Here are a small network's activations along a few directions, averaged over the inputs that share one value of a field.
Values that are neighbours, or in one group, have similar rows; names and order tell nothing.
(in the rows, 500 means zero)
Random noise pushes rows far along 3 fixed directions. That doesn't count. These rows show it; they differ only by the noise:
[348, 397, 380, 447, 408, 623, 471, 504, 720, 524, 477, 455, 490]
[508, 319, 277, 251, 351, 579, 450, 578, 699, 543, 280, 485, 573]
[829, 449, 443, 319, 419, 497, 384, 584, 389, 514, 110, 477, 611]
[518, 440, 403, 814, 535, 581, 635, 452, 651, 375, 716, 511, 521]
[460, 418, 410, 380, 402, 593, 423, 528, 625, 539, 351, 450, 514]


V, 15 values:
v1: [355, 629, 596, 526, 614, 465, 448, 453, 385, 609, 583, 426, 454]
v14: [226, 405, 284, 350, 372, 551, 502, 500, 822, 544, 561, 457, 459]
v13: [181, 375, 555, 226, 455, 644, 477, 608, 687, 494, 493, 574, 405]
v15: [399, 459, 404, 355, 418, 353, 620, 417, 493, 600, 587, 513, 452]
v7: [475, 621, 605, 653, 519, 613, 480, 446, 500, 485, 537, 405, 459]
v12: [814, 497, 480, 316, 463, 465, 262, 602, 409, 520, 121, 351, 617]
v6: [417, 344, 292, 609, 566, 493, 807, 552, 697, 368, 776, 703, 540]
v8: [641, 684, 718, 514, 584, 401, 444, 497, 129, 564, 467, 521, 437]
v4: [180, 623, 862, 621, 573, 627, 385, 483, 496, 503, 544, 502, 309]
v10: [586, 321, 189, 437, 389, 464, 508, 500, 795, 512, 527, 457, 643]
v5: [557, 575, 607, 480, 565, 491, 461, 585, 397, 552, 347, 574, 490]
v9: [517, 547, 633, 356, 373, 470, 273, 439, 415, 664, 298, 363, 475]
v2: [377, 406, 282, 379, 464, 443, 583, 377, 622, 567, 685, 549, 544]
v11: [231, 533, 601, 362, 548, 518, 500, 636, 494, 471, 522, 557, 424]
v3: [816, 483, 404, 653, 578, 263, 790, 451, 262, 324, 712, 679, 624]
A value of V combines one of 5 hidden first parts with one of 3 second parts; all combinations occur once.
Changing only the second part turns v12 into v4. v7 has the same second part as v12; what does that change turn v7 into?
Answer: v13
Changing only the second part turns v5 into v2. v11 has the same second part as v5; what does that change turn v11 into?
Answer: v3

Y, 12 values:
y5: [666, 530, 432, 957, 609, 552, 671, 422, 549, 322, 788, 504, 557]
y12: [635, 395, 419, 590, 477, 527, 495, 488, 613, 485, 502, 488, 552]
y9: [420, 352, 379, 324, 477, 547, 650, 635, 711, 410, 538, 614, 539]
y10: [ 95, 553, 638, 481, 519, 653, 490, 537, 596, 544, 597, 528, 322]
y4: [422, 384, 257, 634, 475, 437, 739, 371, 610, 470, 834, 599, 568]
y11: [415, 575, 648, 703, 554, 651, 354, 376, 595, 493, 524, 359, 442]
y7: [736, 412, 389, 804, 619, 408, 808, 632, 485, 187, 746, 699, 598]
y2: [414, 302, 219, 128, 382, 385, 573, 498, 649, 610, 415, 526, 525]
y1: [323, 423, 430, 106, 382, 426, 336, 528, 537, 770, 291, 464, 482]
y8: [531, 439, 411, 390, 360, 619, 340, 483, 634, 557, 305, 407, 608]
y6: [537, 407, 329, 607, 516, 364, 707, 442, 539, 447, 774, 508, 521]
y3: [517, 654, 649, 223, 488, 499, 322, 674, 323, 558, 171, 524, 450]
The values of Y form 3 separate groups.
Which other values are in the same group as y7? Give them in the order they are listed.
Answer: y9, y10, y3
Which other values are in the same group as y11? Give them in the order they are listed.
Answer: y5, y12, y8

H, 12 values:
h4: [376, 328, 330, 197, 435, 412, 667, 564, 607, 623, 550, 609, 483]
h10: [126, 513, 458, 464, 401, 612, 347, 419, 786, 612, 573, 328, 431]
h3: [377, 608, 590, 396, 499, 605, 391, 583, 564, 501, 382, 459, 406]
h6: [796, 348, 353, 507, 505, 476, 630, 557, 526, 362, 426, 585, 626]
h7: [439, 589, 581, 422, 555, 453, 465, 482, 344, 550, 501, 511, 504]
h11: [246, 345, 325, 608, 472, 692, 538, 577, 910, 426, 649, 482, 460]
h2: [510, 461, 495, 273, 354, 438, 332, 550, 519, 609, 307, 406, 527]
h12: [ 30, 477, 576, 197, 412, 538, 475, 542, 574, 578, 568, 559, 349]
h9: [533, 348, 244, 474, 403, 582, 561, 547, 796, 487, 435, 610, 606]
h8: [243, 675, 693, 659, 528, 617, 343, 276, 460, 615, 659, 275, 370]
h1: [523, 400, 398, 553, 541, 474, 698, 587, 499, 409, 598, 615, 534]
h5: [414, 289, 214, 264, 392, 447, 527, 429, 688, 592, 474, 519, 563]
The values of H form 3 separate groups.
Which other values are in the same group as h8? Give them in the order they are listed.
Answer: h10, h2, h5
Which other values are in the same group as h11? Give them in the order they are listed.
Answer: h3, h6, h9
